Here are a small network's activations along a few directions, averaged over the inputs that share one value of a field.
Related values have similar rows: they may be neighbours, one step apart, or belong to one group.
(in the rows, 500 means zero)
Random noise pushes rows far along 14 fixed directions. That doesn't count. These rows show it; they differ only by the noise:
[464, 455, 690, 580, 496, 410, 388, 647, 445, 496, 468, 463, 436, 381, 543,
 620, 466, 584, 375, 474, 557, 523, 462, 477, 558, 786]
[367, 390, 657, 260, 588, 608, 605, 485, 406, 634, 490, 552, 513, 707, 640,
 576, 565, 523, 399, 613, 497, 479, 437, 383, 361, 626]
[409, 666, 421, 665, 507, 532, 639, 734, 732, 665, 443, 562, 404, 148, 552,
 549, 512, 645, 485, 454, 457, 457, 507, 654, 490, 637]
[450, 620, 415, 514, 420, 579, 534, 348, 475, 358, 565, 443, 499, 677, 342,
 475, 525, 557, 549, 525, 523, 610, 397, 380, 598, 403]
[543, 557, 372, 487, 598, 493, 504, 543, 435, 425, 362, 751, 650, 404, 563,
 532, 601, 434, 519, 437, 499, 418, 382, 611, 427, 423]
[573, 410, 462, 454, 438, 512, 438, 252, 509, 570, 497, 526, 488, 562, 574,
 634, 549, 401, 438, 405, 441, 303, 450, 622, 454, 517]
[370, 350, 719, 311, 306, 471, 395, 436, 382, 548, 584, 330, 407, 590, 379,
 587, 147, 413, 366, 420, 488, 502, 765, 498, 669, 574]
[464, 577, 449, 593, 332, 479, 439, 444, 627, 417, 567, 389, 544, 501, 416,
 544, 390, 244, 530, 355, 648, 485, 316, 553, 420, 832]
[578, 456, 398, 641, 501, 452, 500, 400, 500, 536, 418, 580, 465, 491, 514,
 399, 484, 499, 522, 570, 500, 523, 612, 382, 591, 328]
[470, 749, 553, 568, 428, 500, 348, 341, 489, 652, 318, 696, 503, 552, 580,
 575, 672, 609, 524, 588, 244, 446, 258, 547, 616, 356]
[627, 594, 433, 562, 585, 501, 594, 405, 439, 242, 575, 444, 525, 561, 353,
 566, 650, 607, 598, 621, 557, 508, 379, 479, 556, 560]
[653, 435, 494, 724, 442, 460, 470, 491, 678, 519, 635, 317, 414, 658, 440,
 238, 430, 443, 497, 616, 534, 446, 604, 329, 578, 493]
[334, 535, 375, 447, 497, 546, 626, 571, 533, 348, 504, 594, 625, 322, 383,
 482, 572, 549, 665, 459, 676, 671, 621, 526, 495, 393]
[501, 623, 588, 376, 589, 514, 468, 363, 649, 498, 606, 700, 562, 650, 475,
 579, 507, 705, 387, 186, 464, 438, 340, 393, 623, 459]
[465, 496, 426, 583, 498, 362, 432, 563, 579, 510, 463, 469, 443, 422, 515,
 498, 325, 431, 412, 180, 653, 685, 512, 498, 539, 588]
[556, 632, 597, 569, 470, 399, 309, 577, 663, 609, 528, 438, 513, 776, 522,
 256, 427, 384, 467, 438, 419, 512, 384, 464, 561, 444]


Gef, 22 values:
y19: [558, 416, 465, 456, 418, 541, 600, 358, 619, 562, 636, 306, 451, 484, 476,
 537, 398, 342, 574, 518, 508, 373, 602, 582, 367, 656]
y3: [567, 402, 588, 475, 648, 399, 489, 548, 448, 454, 503, 534, 509, 501, 528,
 450, 445, 551, 509, 474, 591, 682, 600, 348, 546, 501]
y18: [557, 359, 591, 467, 455, 396, 295, 537, 386, 430, 497, 414, 547, 508, 514,
 515, 581, 391, 487, 511, 471, 406, 580, 705, 506, 442]
y13: [522, 416, 520, 286, 497, 622, 622, 362, 584, 577, 645, 401, 482, 591, 465,
 537, 487, 459, 535, 523, 410, 357, 657, 683, 460, 443]
y17: [666, 622, 437, 528, 701, 440, 609, 590, 541, 375, 509, 489, 585, 466, 480,
 526, 711, 506, 640, 623, 489, 409, 383, 714, 408, 589]
y11: [732, 409, 473, 662, 585, 343, 365, 417, 341, 528, 380, 533, 364, 503, 601,
 489, 367, 581, 347, 413, 448, 568, 524, 316, 629, 375]
y14: [614, 457, 258, 527, 686, 427, 677, 473, 273, 435, 360, 481, 360, 308, 614,
 751, 479, 493, 430, 445, 531, 644, 458, 612, 399, 635]
y8: [350, 406, 476, 336, 400, 556, 695, 266, 499, 462, 586, 419, 526, 431, 362,
 642, 348, 408, 666, 492, 704, 590, 674, 406, 430, 645]
y9: [613, 478, 517, 416, 712, 499, 585, 556, 469, 579, 515, 541, 390, 601, 584,
 506, 447, 649, 337, 452, 387, 488, 511, 487, 542, 448]
y10: [504, 509, 735, 253, 463, 445, 386, 343, 589, 787, 508, 522, 531, 736, 552,
 463, 455, 365, 557, 569, 287, 339, 600, 661, 527, 394]
y6: [487, 422, 416, 450, 657, 490, 627, 491, 470, 678, 298, 731, 525, 346, 709,
 563, 474, 427, 502, 484, 537, 602, 516, 468, 337, 549]
y1: [431, 504, 664, 326, 632, 454, 533, 721, 377, 726, 340, 570, 500, 547, 673,
 442, 414, 464, 477, 643, 399, 532, 544, 482, 406, 464]
y12: [620, 457, 626, 440, 576, 372, 526, 502, 635, 651, 577, 279, 449, 579, 540,
 449, 494, 406, 630, 589, 499, 458, 613, 639, 406, 618]
y16: [596, 540, 409, 493, 613, 491, 663, 526, 492, 456, 552, 435, 463, 604, 430,
 443, 329, 442, 449, 481, 541, 454, 490, 390, 481, 548]
y2: [533, 310, 574, 378, 569, 358, 318, 450, 329, 341, 502, 438, 610, 600, 523,
 497, 644, 407, 575, 460, 624, 715, 579, 563, 486, 394]
y21: [684, 360, 738, 565, 636, 270, 306, 581, 335, 480, 429, 469, 476, 487, 584,
 462, 518, 547, 490, 657, 441, 586, 649, 449, 621, 491]
y5: [604, 537, 349, 444, 582, 523, 630, 390, 418, 467, 505, 481, 463, 548, 507,
 558, 404, 463, 499, 457, 469, 502, 446, 491, 443, 466]
y22: [348, 575, 502, 567, 296, 534, 374, 379, 437, 439, 459, 545, 528, 541, 377,
 439, 503, 568, 559, 526, 497, 611, 489, 324, 650, 268]
y15: [564, 442, 471, 533, 505, 477, 440, 379, 381, 539, 466, 276, 440, 782, 602,
 390, 752, 474, 600, 751, 477, 614, 402, 431, 374, 341]
y4: [466, 604, 440, 598, 525, 443, 433, 426, 501, 578, 386, 545, 410, 525, 580,
 556, 533, 601, 428, 352, 491, 619, 311, 418, 536, 453]
y7: [555, 456, 419, 641, 514, 366, 422, 413, 637, 616, 418, 574, 484, 480, 584,
 430, 460, 412, 491, 314, 592, 597, 504, 429, 503, 485]
y20: [403, 611, 618, 473, 369, 368, 336, 340, 758, 600, 550, 558, 606, 502, 450,
 457, 471, 391, 683, 365, 498, 624, 561, 510, 603, 479]
The values of Gef form 6 separate groups.
Q: List the group mates of y19, in the order listed.
A: y11, y5
Q: List the group mates of y21, in the order listed.
A: y3, y14, y6
Q: List the group mates of y8, in the order listed.
A: y1, y12, y15
Q: List the group mates of y20, in the order listed.
A: y13, y9, y2
Q: List the group mates of y10, in the order listed.
A: y18, y17, y7
